Small tables with named rows and columns. After each table, cells are looked up by row and column.

rad.tsv
	div	semu	koz	lof	bugip
morufad	-679	-605	-696	-774	-577
nazenug	162	-876	-532	-834	82
sib	128	179	218	-657	-647
roz	-601	-684	-65	-178	-569
tirif	-261	-488	-644	-689	-571
topok	120	545	-602	-499	215
zar	-395	-36	258	192	-112
riza	-55	2	-370	-659	-783
rir	-165	-80	-758	109	-650
taletil	212	-625	-470	128	32
mapub	-362	-265	-924	-765	31
zatud	-601	-693	206	-641	-285
bedek	-567	254	114	92	145

What is the bugip of sib in rad?
-647
What is the lof of zatud in rad?
-641
What is the lof of mapub in rad?
-765
What is the semu of riza in rad?
2
What is the semu of sib in rad?
179
What is the bugip of bedek in rad?
145
What is the div of tirif in rad?
-261
What is the semu of mapub in rad?
-265
What is the koz of riza in rad?
-370
What is the semu of nazenug in rad?
-876
What is the div of zatud in rad?
-601
What is the koz of tirif in rad?
-644
What is the koz of roz in rad?
-65
What is the koz of topok in rad?
-602
What is the bugip of zar in rad?
-112
What is the koz of zar in rad?
258
What is the div of sib in rad?
128
What is the semu of rir in rad?
-80
What is the lof of riza in rad?
-659

nise =
        fim  nogob  peb  mik
sug     141    106   75  140
vono     99    123  197  117
sigo     91    112  129   92
tamepa  130    128  193  153
gavuk   103    127  207  125
dod     106    102   78   99
neto    152     99   26  142
kogu    103     96   34   84

What is the peb of kogu in nise? 34
What is the nogob of dod in nise? 102
What is the mik of kogu in nise? 84
What is the mik of vono in nise? 117
What is the mik of gavuk in nise? 125
What is the fim of dod in nise? 106
What is the nogob of neto in nise? 99
What is the fim of tamepa in nise? 130
What is the nogob of sug in nise? 106
What is the mik of sug in nise? 140
What is the nogob of gavuk in nise? 127
What is the nogob of tamepa in nise? 128
What is the peb of tamepa in nise? 193
What is the fim of sug in nise? 141
What is the fim of kogu in nise? 103

Table gub
         muz  sof  tonap  varali  volu  ras  vuronuk
fik      210  138     90     138   137  180      186
lumaf     67   62    200     132   127   59      168
mib       36   98    236     133   127   68      103
rok      238  206     80     141   142  240      128
nuda     145  202    163     140   137  191       62
kofab    233  170     77     139   140  214      165
gup       40   73    227     132   126   53      134
fep      210  224    109     142   141  237       85
lonavep   51  125    229     135   129   93       82
nari     200  128     96     137   136  169      189
fur      116   74    159     133   129   92      190

lumaf, vuronuk: 168
fep, vuronuk: 85
kofab, sof: 170
fep, varali: 142
fep, ras: 237
nuda, volu: 137
lonavep, sof: 125
fik, vuronuk: 186
nuda, muz: 145
rok, varali: 141
fur, ras: 92
kofab, volu: 140
kofab, tonap: 77
fik, tonap: 90
gup, volu: 126
fep, sof: 224
kofab, varali: 139
fik, muz: 210
lumaf, sof: 62

Table vika
|  | lopunep | rede | dap |
|---|---|---|---|
| zaluv | 72.931 | 83.954 | 50.461 |
| kal | 96.228 | 39.636 | 79.995 |
| fede | 20.302 | 87.168 | 63.203 |
| tabobom | 37.121 | 54.513 | 81.960 |
| nazan | 51.313 | 75.237 | 52.101 |
| vok | 89.318 | 46.250 | 81.731 |

What is the dap of tabobom in vika? 81.960
What is the dap of vok in vika? 81.731
What is the dap of kal in vika? 79.995
What is the dap of nazan in vika? 52.101
What is the rede of zaluv in vika? 83.954
What is the rede of tabobom in vika? 54.513
What is the dap of zaluv in vika? 50.461
What is the lopunep of nazan in vika? 51.313
What is the rede of vok in vika? 46.250
Which row has the largest rede? fede

zopid =
,mivo,rademav,bogosar,sumiv,safovo,nakop
ropazis,173,137,137,216,95,135
gof,154,168,121,133,151,153
suk,197,52,103,102,164,102
pelutu,178,79,130,178,184,148
gubigam,165,144,222,149,164,146
nonoti,89,196,193,145,138,156
pano,94,103,45,148,141,146
kiv,129,202,136,163,107,110
vize,161,149,75,179,182,56
suban,157,177,192,136,235,89
tufif,179,218,176,136,184,207
gevez,166,101,74,220,98,127
lub,66,69,118,120,143,218

vize, mivo: 161
gevez, sumiv: 220
suban, safovo: 235
gof, rademav: 168
gubigam, rademav: 144
nonoti, safovo: 138
tufif, nakop: 207
suban, sumiv: 136
pano, mivo: 94
lub, bogosar: 118

ruv =
	zag	loguv	mege	kes	mam	notub	konez
gapipo	154	56	70	186	101	112	125
lami	34	195	169	63	158	166	138
nur	36	136	159	72	105	128	100
suranog	107	122	123	82	110	115	90
kovab	37	160	171	110	179	169	82
ranetek	211	77	74	158	101	93	131

gapipo, loguv => 56
ranetek, kes => 158
lami, mege => 169
nur, kes => 72
kovab, kes => 110
kovab, konez => 82
kovab, mege => 171
ranetek, mam => 101
nur, mam => 105
Which row has the largest mam? kovab

Table mumipi
cols = mup, bozele, paganu
bopebo: [51066, 94785, 59041]
desot: [12097, 57052, 38263]
zet: [42170, 54858, 44337]
kemi: [10491, -65163, -2238]
nerubi: [2125, 63850, 39138]
gonuf: [24277, -5838, 18737]
vuzifi: [39954, 29798, 36406]
memufef: [-23881, 85321, 40971]
dito: [37448, 45084, 38699]
gim: [26463, 140, 22086]

bozele of zet: 54858
bozele of gim: 140
bozele of desot: 57052
mup of dito: 37448
bozele of vuzifi: 29798
paganu of desot: 38263
mup of zet: 42170
paganu of zet: 44337
bozele of kemi: -65163
bozele of nerubi: 63850
mup of gonuf: 24277
bozele of bopebo: 94785
paganu of vuzifi: 36406
paganu of dito: 38699
mup of kemi: 10491
paganu of gim: 22086
bozele of gonuf: -5838
mup of bopebo: 51066
paganu of nerubi: 39138
mup of nerubi: 2125

matirof:
	kek	nop	levas	vif	mig	kidirur
tiluf	-30.7	-36.4	14.1	30.5	-26.1	-25.3
rasire	-49.3	-10.3	-39.5	-15.5	-20.8	-18.8
tamuk	-63.8	-43.7	-61.2	-35.9	-9.7	-24.4
begifar	4.8	15.6	0.7	-25.8	-2.1	-11.6
mos	-2.8	-25.1	-53.5	14.9	-9.1	-1.5
zug	-4.8	31.8	19.2	-3.0	-27.8	-18.7
bozenu	-35.6	14.7	-25.5	-38.7	-17.9	-6.8
saseka	-38.3	15.5	-34.2	33.2	-31.8	-22.1
voropin	-36.1	55.0	-32.6	-22.1	12.8	-17.6

What is the vif of zug in matirof?
-3.0
What is the kek of zug in matirof?
-4.8
What is the vif of bozenu in matirof?
-38.7
What is the kidirur of bozenu in matirof?
-6.8
What is the nop of zug in matirof?
31.8
What is the nop of rasire in matirof?
-10.3
What is the vif of voropin in matirof?
-22.1
What is the nop of tiluf in matirof?
-36.4
What is the mig of begifar in matirof?
-2.1
Which row has the largest levas? zug

